A small network was shown many inputs. Here are its activations along a few directions, one row for each input.
In each table, some parts of the input vary, and every possible input appears once, in random order.
A made-up example of a description, with smaller parts first: one of 3 separate values, together with either a single point or one of 11 places around a ring or (one of 4 places along a line, together with one of 8 places around a ring).
Shared parts are said once, and a part with two or three values counts as separate values.

Rows:
x1: [ 12  13 -16  47 -17  -7   4  10 -75 -76  51 -47  65  -1]
x2: [-23  44  57  61  18  35  -7  22  83  -2  14  -7 -31   0]
x3: [-24 -43 -22 -50  16  39   5   4 -58  21  72  23 -53  23]
x4: [ -14  -33  -57    5   13    3    7    1 -113  -11   46    8  -22   -8]
x5: [ -20  -41   15   25   -7  -12  -14  -30  -54   19 -107   36   25  -35]
x6: [ -4  32  12  23  18   8  29   1 103 -20  60 -25  -9  43]
x7: [ 24  47  38  19 -29 -17 -60  51  37 -52  33 -88  92 -11]
x8: [ 55  62 -21 -67  -7 -29  31 -14  90  30 -45  24  19  16]
x9: [ -3 -20  26 -29  15  16 -19 -17 -15  62 -91  18 -43 -38]
x10: [-19 -63 -14  23  -7 -14  25 -18 -99 -32 -51  27  23 -26]
x11: [ 41  32 -18 -10 -36 -27  32  -1 119  -1  10   9   9  39]
x12: [-24 -30   1 -46  24   5 -33  -9 -18  63   8  22 -75  -1]
- Describe the family of inputs behind these rows. => either one of 2 separate values or one of 4 places along a line or one of 6 places around a ring
- A walk changes only the place on the line of 4. It starts at x8 and steps to x11. List the rest of the walk in order. => x6, x2

Rows:
x13: [-20 -17  15   3  19  14   2 -18  -9  42 -47  38 -55 -17]
x14: [ 11   3   0 -23   4  -9  16 -16  12  25 -61  29  -7 -12]
x15: [-13 -12  26  63 -16   4 -16  18   4 -56  19 -31  53   7]
x16: [  0 -17  11  26 -20 -10 -35  12 -32 -28 -10 -39  58 -10]
x17: [ 12 -12 -24 -43 -10  -3   4  -4  -6  15   6  14  -1  12]
x18: [  8  35  13  27  -3  -5  24   0  81 -15 -11  -1  11  12]
x19: [ 14  -3 -24 -36  -8 -20  14 -12   4  14 -27  27   6   5]
x20: [-26 -32  -5 -22  17   9  -3 -11 -24  23  20  17 -49   9]
x21: [ 12  17  -9   7 -16  -1  18  11  55 -21  52 -12  11  33]
x22: [ -5  19  14   9   0   4   1  17  50 -16  62 -29  -3  27]
x23: [ 17  25  -9  13 -14 -17  28   5  68 -27  20   4  19  25]
x24: [ -4  30  23  23  12  21 -12  24  62  -4  36 -21  -9  11]
x25: [ -4  24   4  55  -7   9  16  12 -42 -66  59 -35  42   4]
x26: [  0  39  35  31   0  12   1   9  73  -6   0 -12  -6   6]
x27: [ -8  -2   6 -30  17  16 -28   6  -7  35 -10   5 -25 -12]
x28: [  8  27  11 -14   9   9 -32  13  29  20   8 -27  -1  -5]
x29: [ 11  15   5 -26   0  -6 -16   9  22   3  33 -30   2  10]
x30: [-35 -70   1  33  -2   0 -15  -9 -77  -8 -23  12   1 -23]
x31: [ -21  -29  -20   31   11   10   17   -4 -116  -25   21    8   -9  -19]
x32: [ 17  33  26  -6  -1   0 -14   0  39  16 -29 -13   0 -12]
x33: [ 24  31   4  -9  -4 -17  12  -8  47   7 -41  -2  17  -6]
x34: [-11 -18  -5   1  17  -1  25 -28   1  32 -59  49 -37  -8]
x35: [ 25  14 -19 -27 -17 -11   1   4  26   1  24 -14  19  17]
x36: [ 16  21 -15  21  -7  -1   0  12 -73 -49  31 -41  41 -14]
x37: [  -2   -8  -15   10    0    4    4    6 -106  -28   16  -12   21  -22]
x38: [ -6 -33 -29 -22   1   6  15 -16 -17  18  11  34 -32  17]
x39: [ 27  24 -20 -21 -15 -29  11  -4  37  -2  -8  -3  28   9]
x40: [  0   5  19 -21   6   6 -11  -8   2  36 -49  16 -23 -18]
x41: [ -3 -25 -27 -14   6 -10  27 -23  -6  16 -25  51 -27   8]
x42: [-25 -24   4  -7  29  23 -13  -3 -19  39  -8  28 -57 -12]
x43: [ -5 -12   1 -43   7   1 -13   2 -12  18  15   0 -20   4]
x44: [-14 -47   5  10 -14  -6 -28   4 -65 -12 -27  -9  32 -25]
- The inputs of x36 and x31 match in every part but one. If x39 is changed in the same way as x36 into x31, which row does it become? => x41
- Describe the family of inputs behind these rows. => one of 4 places along a line, together with either one of 2 separate values or one of 6 places around a ring
- A walk changes only the place on the ring of 6. It starts at x13 and steps to x34. List the rest of the walk in order. => x41, x38, x20, x42
- A walk changes only the place on the line of 4. It starts at x15 and steps to x16. List the rest of the walk in order. => x44, x30
- Which other rows does x44 become when the choice among 2 separate values takes its other values? List them by row number. => x37

Rows:
x45: [-26 -30  16  12  11   4  -3 -18  18  37 -72  43 -23 -12]
x46: [ 10  32   3   0  -3  -5  29  17  67 -44  95 -26  10  42]
x47: [ 11  29  -2 -48  20   3 -11   8  63  48  13   7 -53  12]
x48: [ 24  42  -9  42 -29  -8   0  38  44 -65  54 -42  64  17]
x49: [ -7 -62 -27 -32  -4 -16  11 -26 -59  25 -79  54   6 -17]
x50: [ 16  26  42   1 -14  -7 -21   7  22  -2 -44 -37  29 -24]
x51: [-23  -1  -3  -8  32  33   4  -7  -2  48  -4  42 -74  -8]
x52: [ 33  67 -17 -21  10  -7  33   5 101   5  35 -11 -12  35]
x53: [-38 -32   9  17  15  23   5   3 -35  -6  56   5 -63   9]
x54: [-25 -24   6  59  11  25 -27  11 -52 -20  16 -19   6 -18]
x55: [  4 -32 -45 -52  13  16  14 -18 -83  38 -14  53 -45  -9]
x56: [  -8  -22   -5   -3    0  -23   -2  -24 -110  -13  -62    9   37  -41]
x57: [ 35  42   1   2 -22 -24  22 -17 120  -1 -26   7  42  30]
x58: [-17   1  42  41  15   6 -13  -8 -40  -4 -60  -4  10 -35]
x59: [ -20  -53  -32  -22    0    1   13  -14 -111   -3   48   20  -29   15]
x60: [ 39  63  22  30 -35 -19  20  12  60 -44 -18 -36  64  -1]
x61: [ 11   2  19 -27  -7 -19 -18  -9  82  44 -50  18   4   3]
x62: [-12  -6  15 -27   5   9  -9  15  27  -3  72 -25 -34  26]
x63: [  0   5   9  16 -10  17 -42  26   8 -19  31 -46  34   1]
x64: [  -9  -46  -42   19   -7  -10   -7    0 -121  -23    9  -12   27  -24]
- Describe the family of inputs behind these rows. => one of 4 places along a line, together with one of 5 places around a ring
- The inputs of x62 and x61 match in every part but the place on the ring of 5. If x53 is changed in the same way as x62 into x61, which row does it become? => x45
- A walk changes only the place on the ring of 5. It starts at x49 and steps to x56. List the rest of the walk in order. => x64, x59, x55
- A walk changes only the place on the ring of 5. It starts at x57 and steps to x60. List the rest of the walk in order. => x48, x46, x52

Rows:
x65: [-30 -40  15   6  15  17 -23  -7 -52  27 -35  18 -31 -25]
x66: [ 23  45  23   2  -8 -12   2   2  84   4 -33 -11  21   1]
x67: [ 31  33  -8 -16 -17 -21  22   0  78  -6  -3   2  24  22]
x68: [ -3 -42 -35 -16  -2 -16  13 -19 -70   7 -35  34   0 -13]
x69: [  4  17  11  66 -25  -1 -12  28 -46 -87  60 -73  85  -3]
x70: [ -1  28   8   6   9  14   5  13  65   0  50 -10 -23  25]
x71: [-31 -38  -5  -1  20  20  -3  -4 -71  11  18  18 -43  -8]
x72: [  1  30  33   8   6   5 -15  11  89  13  -3 -15  -6   7]
x73: [ 24  34 -10 -27  -7  -4  14   6  65  -1  39  -8   3  31]
x74: [-11 -31  -1   2   5   0  -8 -17 -64  20 -66  25  -5 -32]
x75: [ -7 -36 -29 -30   5  -1   6 -12 -78  12   7  20 -23  -4]
- Describe the family of inputs behind these rows. => either a single point or (one of 2 separate values, together with one of 5 places around a ring)
- Which other rows does x66 become when the choice among 2 separate values takes its other values? List them by row number. => x74
